Here are a small network's activations along a few directions, averaged over the inputs that share one value of a field.
Related values have similar rows: they may be neighbours, one step apart, or belong to one group.

Other fields shift rows strongly along one fixed direction, in all tables alike. That doesn't count.
These rows show it; all are for the same value of a field, averaged over different records:
[-7 -6 -8  5 -3 -2  0  8  8 -6 -1]
[  3  -9   5  -1   7   0  -7   7 -23   7   4]
[  3 -10   4   0   6  -1  -7   8 -20   6   6]
[-16  -6 -10   6  -7  -5  -1   2  24 -15  -3]
[-9 -6 -4  6 -4 -2 -2  4 12 -9  2]
[  2  -7   1   2   3  -1  -7   8 -11   4   3]
[-1 -6 -2  3  1  0 -6  5 -4  2  3]
[  9 -10  10  -4  11   0 -10  12 -37  13   7]

Pere, 10 values:
j7: [  0   6  -5  -9  -5   0  19 -20  26 -21 -11]
j1: [  6  10   8  -4  14  14   7  -1 -13  15   5]
j9: [ -5  14 -14  -8  -8   7   8  -9  46 -15  -4]
j6: [-3 -4  0  3  1 -3 -6  7 -1 -3  1]
j2: [  6   2  10   5   0  -2 -12  -3 -20   8  -3]
j10: [  7   5  23   5   4  -2   0  -5 -27  19   5]
j3: [  5  12   1   7  -3  -2  18 -13  20  -9  -3]
j5: [-9  6 -1 11 -6  7  8  6 16  0 -1]
j8: [ -4   9 -16 -11  -9  -6   0  -4  29  -6  -9]
j4: [ 14   1  -1 -15   0  -2  -1 -14 -24   9  -2]
A value of Pere combines one of 2 hidden first parts with one of 5 second parts; all combinations occur once.
Q: j1 and j5 share the first part; j1 and j3 share the second. Which value has the first part of j3 and the second part of j5?
A: j10
Q: j2 and j4 share the first part; j2 and j6 share the second. Which value has the first part of j6 and the second part of j4?
A: j8

Per, 10 values:
k10: [ -1  -1   1   6   2  10 -11  24 -11   8   5]
k2: [ 24   5  28   3  16   2   3   5 -50  33   8]
k3: [ 17  -3   2 -16  16  13   8  -5 -25  14   9]
k4: [-19   4  -5  25 -14  -5  -5  -4  26 -11   1]
k7: [-17   7  -3   4   0   7   6   4  40 -12   1]
k1: [ 10   4   1  -1  -6  -4   0 -20  16 -23  -8]
k9: [ -2   9 -19 -23  -8  -9   0 -10  19  -2 -11]
k6: [  5 -18  11   3   4 -13  -9   8 -42  11  11]
k5: [  0   9   5  -2  -6   5  17 -14   6   1  -8]
k8: [-18 -16 -22   0  -5  -7  -9  12  22 -19  -8]
Per is arranged as a 2 by 5 grid.
Q: Name the neighbours of k7, in listed order.
A: k10, k2, k3
Q: Name the neighbours of k6, in listed order.
A: k4, k8
A value of Per combines one of 2 hidden first parts with one of 5 second parts; all combinations occur once.
Q: k1 and k2 share the first part; k1 and k9 share the second. Which value has the first part of k9 and the second part of k2?
A: k7
Q: k4 and k6 share the first part; k4 and k10 share the second. Which value has the first part of k10 and the second part of k6?
A: k8
